These are the activations of a small neural network, seen along a few directions. Each row is one input.
Each table varies a few parts of the input and shows all the possible inputs, shuffled.
A made-up example of a description, with smaller parts first: ring(5) and (point or line(9) or (values(3) and line(4))).
Shared parts are said once, and a part with two or three values counts as separate values.
In the rows, 128 means zero.

Other details of the inputs vary at random and push rows far along two fixed directions, the same in every table; ignore that.

Rows:
x1: [137 109  95 170 126 103 109 124 159 141 108 117 139]
x2: [136 165  80 129 123  68  82 114 163 191  78 101 173]
x3: [ 94 133  80  63 126  79 141 136 106 110 117 179 158]
x4: [188 151 116 184 144 108  59  72 189 219  75  91 146]
x5: [145 162  72 134  99  88 102  85 170 178  79  74 161]
x6: [111 142  73  79 151 114 153 127 126 121  91 144 178]
x7: [154 128 116 129 136 152 120 103 131 148 104 103 155]
x8: [138 127 201 125 147 158 129 132 105 119 170 167  74]
x9: [107 122 125 113 120 151 158 154 110 104 139 104 142]
x10: [111 112 183 136 126 139 123 176  96 108 180 145  96]
x11: [106 124 117 117 129 139 146 167 115 113 130 110 154]
x12: [ 86 148 134 104 129  96 152 171 118 103 146 160 113]
x13: [157  94 153 139 113 161 108 105 106 127 152 132 110]
x14: [159 114 166 183 134 161 131  99 155 124 143 123  72]
x15: [105 126 125 118 139 126 133 175 115 121 126 121 161]
x16: [154 117 106 168 156 154 137 104 169 139  92 104 144]
x17: [102 139  77 123 152  90 135 155 154 135  82 119 184]
x18: [ 82 140  90  69 153  98 166 165 115  98 106 164 175]
x19: [117 136 123 108 120 105 105 145 108 145 138 134 142]
x20: [129 112 172 151 154 140 120 146 121 119 156 164  91]
x21: [118 136 193  90 130 155 160 131  87  92 180 175  70]
x22: [142 159 105 177 132  93 113 105 196 168  90  90 124]
x23: [127 137 183 125 118 142 112 144 103 137 167 129  98]
x24: [124 114 167 164 142 129 117 158 131 124 152 143  99]
x25: [154 111 101 134 119 118  93 100 134 154 109 126 149]
x26: [139  94 144 168 102 146 116 131 125 118 154 110 110]
x27: [132 150 115 119 115 141 131 109 136 144 101  79 155]
x28: [101 144  78  53 135 118 177 125 109  99 104 146 170]
x29: [157 119 171 142 129 166 133  98 121 118 154 139  75]
x30: [ 94 162  83  90 137  63 143 136 142 127  98 161 150]
x31: [128 116 120 124 116 114 100 141 111 140 138 130 143]
x32: [115 146  98  81 127  84 113 127 115 145 111 149 161]
x33: [119 140 149  97 143 121 136 135 106 120 149 175 110]
x34: [123 113 105 113 102 113 112 131 110 132 135 125 147]
x35: [142 121 177 108 110 165 132 108  93 114 168 137  87]
x36: [185 106 154 204 111 165  81  85 155 168 132  77 104]
x37: [141 175  82 135 109  80  94  93 173 191  76  80 159]
x38: [117 125  65  87 111  91 142 102 127 117 107 152 157]
x39: [103 143 117 109  93 113 150 137 121 110 141 112 116]
x40: [117  96 149 139 108 140 127 155 101 100 165 135 111]
x41: [ 93 160 101 103 115  77 127 156 129 135 118 130 147]
x42: [127 159 112 150 120  88 105 134 163 166 106  98 137]
x43: [106 163  88  66 130 120 174 106 125 111  92 129 159]
x44: [130 113  90 139 121 109 132 108 148 119 113 136 132]
x45: [109 149  78  87 140  73 124 123 131 140 100 164 160]
x46: [164 138 172 142 129 153 106  99 124 151 141 122  93]
x47: [108 158  83 102 137 118 174 109 156 116  82 114 155]
x48: [134 122 160 166 118 149 142 127 143 110 152 117  78]
x49: [119 137  78  84 119  81 111 119 118 144 103 147 173]
x50: [126 121 174 143 123 184 150 139 118 107 149  90 105]
x51: [176 134 167 225 128 146  82 105 184 181 120  70  91]
x52: [115 105 188  89 162 177 158 166  70  82 171 180 116]
x53: [171 105 155 171 129 170 116  82 139 133 144 130  86]
x54: [129 139 171 140 137 144 147 126 132 111 152 148  74]
x55: [174 109 147 220 112 154  93 100 169 158 128  72 101]
x56: [178  98 152 213 177 182 104 112 171 153 106 103 119]
x57: [110 108 177  88 128 180 152 173  62  87 177 139 124]
x58: [116 119 175 136 133 183 173 147 121  83 151 115  94]
x59: [179  86 144 219 147 154  88  99 166 151 122 122 102]
x60: [128 128 117  87 141 145 135 134  97 124 123 132 160]
x61: [131 107 178 118 123 190 141 146  87 104 166 113 117]
x62: [109 147  92  63 141 100 131 141 104 133  99 143 190]
x63: [131 111 103 114 128 115 125 115 118 122 126 159 136]
x64: [150 148 120 129 136 100  92 104 144 175 103 127 147]
x65: [123 109 121 108  93 129 126 130 101 113 150 126 133]
x66: [ 91 155 136  83 136 102 163 150 112 100 145 176 104]
x67: [138 115 113 175 121 111  90 137 150 153 119 109 141]
x68: [128 100 165 155 142 181 158 151 122  94 151 114 105]
x69: [129 145 128  91 125 154 147 103 111 126 117 109 142]
x70: [114  95 175 149 131 147 134 170 102  91 177 159  91]
x71: [ 89 133 108 100 102 111 171 143 115  81 146 142 112]
x72: [ 88 138  71  97 138 102 163 159 136 109  97 126 175]
x73: [184 125  90 214 134 121  93  64 212 175  74  87 126]
x74: [113 119 107 126 139 103 129 139 129 116 125 163 131]
x75: [181 102 167 168 119 171  94  81 134 150 140 110  99]
x76: [ 95 114 103 110 103 108 159 148 114  82 146 145 124]
x77: [ 80 155 142  94 121 100 163 168 113  97 153 160 104]
x78: [127 109 178 122 142 169 119 163  87 122 157 129 135]
Description of these inputs: ring(6) and (line(4) or ring(9)).
Changing only the ring(6) part turns x35 into x48. The same change can be made to x62. Which row results?
> x17
Changing only the ring(6) part turns x59 into x34. The same change can be made to x30. Which row results?
> x2
Which other rows agree with x9 in the ring(6) part? List them by row number.
> x10, x11, x15, x26, x39, x40, x41, x42, x50, x51, x55, x67
A walk changes only the line(4) part. It starts at x47 and steps to x16. List the rest of the walk in order.
> x56, x18
Which other rows agree with x33 in the ring(6) part? List them by row number.
> x3, x6, x8, x21, x28, x29, x38, x43, x45, x52, x53, x63
Change only the ring(9) part in x24. List by row number the other rows that result.
> x1, x12, x22, x48, x70, x71, x76, x77
Change only the line(4) part in x7. List by row number the other rows that result.
> x60, x62, x69

Rows:
x79: [103 144 121  68 111 107 153 122  94 103 140 157 124]
x80: [ 88 151  82  44 108  87 149 148  93 111 120 141 170]
x81: [136 145  98 152 132 106 120 119 169 159  90  98 152]
x82: [135 158  79 156 130  91 114 101 184 167  72  99 159]
x83: [160  96 185 182 158 183 104 140 126 135 151 125  99]
x84: [177 127 124 199 160 133  83  96 189 178  83 103 136]
x85: [135 105 200 161 116 163 124 146 103 106 186 139  73]
x86: [125 144  98 136 113  90 122 118 148 143 113 118 127]
x87: [137 122  80 133 128 140 136  97 159 137  83  86 168]
x88: [118 130 133 132 125 137 134 146 124 120 138 120 121]
x89: [177 120 138 178 132 135  86  87 159 175 119 104 115]
x90: [163 110 191 159 143 184 114 112 120 133 151 122  87]
x91: [ 92 155  46  75 116  47 135 133 136 137  89 147 185]
x92: [ 56 146 102  21 125  98 188 175  77  73 142 180 155]
x93: [ 83 108 114  68 128 156 199 165  85  53 146 144 137]
x94: [132 129 145 110 131 147 134 124 109 122 135 125 128]
x95: [132 137 100 151 121 100 108 126 160 160  98  97 153]
x96: [140 111 205 161 130 174 137 139 111 103 180 140  64]
x97: [109 161  84  74 115  91 145 114 117 125 106 141 155]
x98: [115 123 157 106 140 138 150 146 102  95 155 168 104]
x99: [151 116 184 181 127 159 116 121 135 125 159 127  70]
x100: [143 101 126 169 131 172 143 122 155 124 117  88 127]
x101: [147 145  80 135 117  92  95  94 160 173  89 103 163]
x102: [ 73 123 132  62 120 114 154 173  72  84 163 179 130]
x103: [159 118 146 160 127 144  93 111 135 158 128 108 124]
x104: [119 158  45 111 123  55 119 110 162 155  80 137 173]
x105: [146  96 211 164 145 176 124 133 107 107 179 162  63]
x106: [117 121 156  92 124 159 144 144  84 104 162 139 121]
x107: [111 112 158 106 134 141 136 168  91 100 161 154 125]
x108: [162 129 121 195 128 122  83 109 174 175 105  89 131]
Changing only one part turns x83 into x88. The same change can be made to x92. Which row results?
> x81
Describe the family of inputs behind these rows.
> values(3) and (point or ring(9))
Change only the values(3) part in x107. List by row number the other rows that result.
> x80, x95

Rows:
x109: [120 138  95 116 131 114 151 118 146 123 102 119 145]
x110: [165 127 138 154 124 144  88  99 136 164 121 102 127]
x111: [106 129 113  87 138 123 148 151 104 108 127 150 151]
x112: [156 121 141 182 153 131 100 128 156 151 122 127 114]
x113: [110 126 108 105 125 118 134 146 116 123 119 129 159]
x114: [172  83 218 216 133 210 118 124 131 119 178 105  54]
x115: [ 95 135 132  50 103 136 159 138  73  93 156 142 131]
x116: [141 127 100 163 139 104  90 123 160 167  91 101 165]
x117: [157 119 154 133 133 153 110 106 118 139 139 134 113]
x118: [ 96 136 137  55 115 113 156 145  74  97 165 181 117]
x119: [114 131 105 103 123 124 140 138 122 117 118 120 160]
x120: [108 171  64 102 104  50 110 107 154 161  91 119 164]
x121: [ 79 131 138  80 116 113 159 176  83  84 167 166 118]
x122: [104 104 205 121 112 173 163 169  80  65 208 159  62]
x123: [160 116 135 166 151 156 112 114 149 146 110 110 143]
x124: [118 140 112  93 109  99 123 127 109 138 131 136 137]
x125: [154 118 136 181 129 153 119 110 154 142 117  86 119]
x126: [ 99 152  71 102 121  75 151 127 153 122  94 139 149]
x127: [102 144  77  93 139  81 133 141 129 131  95 144 176]
x128: [156 133  94 163 143 131 119  98 173 163  79  92 155]
x129: [157 136  94 188 148  97  92 104 196 180  78 110 137]
x130: [167  94 225 157 139 220 116 113  93 113 184 132  69]
x131: [ 97 129 118  79 112 135 168 150  99  88 143 130 136]
x132: [141 117 155 177 132 138 112 138 144 139 146 122  99]
x133: [158 139 147 166 133 115  90 102 155 164 118 127 105]
x134: [ 97 133 114  97 122 121 166 136 118  92 131 147 124]
Changing only one part turns x117 into x110. The same change can be made to x123. Which row results?
> x119
Describe the family of inputs behind these rows.
> values(2) and (line(4) or ring(9))
Change only the values(2) part in x128. List by row number the other rows that result.
> x131

Rows:
x135: [150 129 139 173 120 117 101 115 154 153 128 112 105]
x136: [153 134 126 141 136 161 140  97 145 137 114 104 121]
x137: [147 124 153 170 124 131 109 116 146 143 139 122  96]
x138: [129 116 131 172 127 147 136 135 162 117 112  86 130]
x139: [140 123 188 124 128 151 126 116 105 119 165 155  83]
x140: [145 128 137 173 114 129 109 118 150 150 142 108  99]
x141: [ 78 158  77  54 117 107 199 139 115  82 118 141 144]
x142: [140 128 143 166 146 120 118 126 155 136 123 138 104]
x143: [125 106 190 156 126 154 133 165 109 101 180 143  75]
x144: [143 151  72 122 112  92  96  98 151 180  92  97 171]
x145: [144 117 140 175 140 129  98 143 144 149 125 113 127]
x146: [130 161  77  95 127  75 111  95 147 166  81 131 172]
x147: [ 92 154  52  53 100  93 158 121 120 121  83 103 202]
x148: [140 106 145 149 132 169 123 132 126 126 121  90 149]
x149: [160 130 143 158 116 127  96  99 141 164 132 111 112]
x150: [143 114 187 119 132 162 118 123  92 123 168 152  97]
x151: [140 110 198 137 108 172 124 135  89 115 196 136  70]
x152: [124 114 204 103 121 161 138 132  73  95 192 174  67]
x153: [156 107 129 151 129 157 122 101 135 132 121 115 125]
x154: [129 109 188 148 152 161 126 157 106 109 166 156  90]
x155: [136 143  78 127 138  86  96 111 152 171  81 120 176]
x156: [149 107 125 169 134 148 126 110 154 125 115 115 120]
x157: [ 78 147 104  61 131  85 160 163 103  93 127 173 147]
x158: [ 83 138 109  55 109 108 152 166  80 101 152 151 148]
x159: [ 67 134 137  70 113 107 176 181  84  68 173 177 102]
x160: [133 146  69 129 106 107 124  92 166 155  67  69 182]
x161: [ 71 147  94  60 124  83 159 169  97  95 133 169 151]
x162: [140 113 188 129 149 161 119 137  99 122 159 156 107]
x163: [123 100 209 115 133 180 134 164  65  93 196 162  85]
x164: [161 102 133 145 136 168 117 105 126 134 122 115 137]
x165: [153 121 136 154 136 132  92 124 133 162 122 112 143]
x166: [144 127  54 131 143 108 115 104 158 160  64 101 198]
x167: [144 129 152 162 132 127 113 110 147 141 134 134  96]
x168: [ 85 149 105  36 103  92 149 145  78 104 143 162 148]
x169: [ 77 162  50  83 115  46 152 142 145 123  94 147 165]
x170: [143 101 119 163 152 152 126 135 142 123 113 118 142]
x171: [135 119 134 166 115 149 130 118 156 123 112  82 128]
x172: [137 124 146 168 142 123 115 130 149 135 130 136 102]
x173: [139 149  63 122 150 122 134 104 161 159  65  93 187]
x174: [157 126 135 135 143 173 136 102 133 137 118 107 131]
x175: [144 125 144 163 127 121 105 112 147 142 132 132 101]
x176: [ 83 159  96  42  95  78 157 136  93 106 140 160 140]
x177: [ 83 128 152  48 127 128 157 168  58  80 170 183 122]
x178: [159 120 155 145 132 144  96 104 126 153 137 129 117]
x179: [132 106 143 163 136 163 130 144 139 118 121  93 139]
x180: [136 120 142 175 125 132 117 143 145 136 144 116 102]
x181: [141 105 112 169 144 139 134 127 160 120 110 117 129]
x182: [145 135 143 157 135 117 113 106 153 143 122 135 104]
x183: [141 124 115 158 159 159 140 127 155 130 102 104 140]
x184: [ 84 135 149  44 101 119 163 147  63  79 179 183 101]
x185: [147 146  87 127 118  92  93  98 151 177  91 104 167]
x186: [ 81 161  52  76 122  56 143 150 134 128  92 144 181]
x187: [139 115 143 168 134 142 106 148 133 140 141 115 120]
x188: [134 128 122 158 148 151 152 128 161 118 113 111 116]
Describe the family of inputs behind these rows.
> ring(6) and (values(3) or line(6))
Changing only the ring(6) part turns x150 into x177. The same change can be made to x178. Which row results?
> x155
Changing only the ring(6) part turns x184 into x175. The same change can be made to x152. Which row results?
> x167
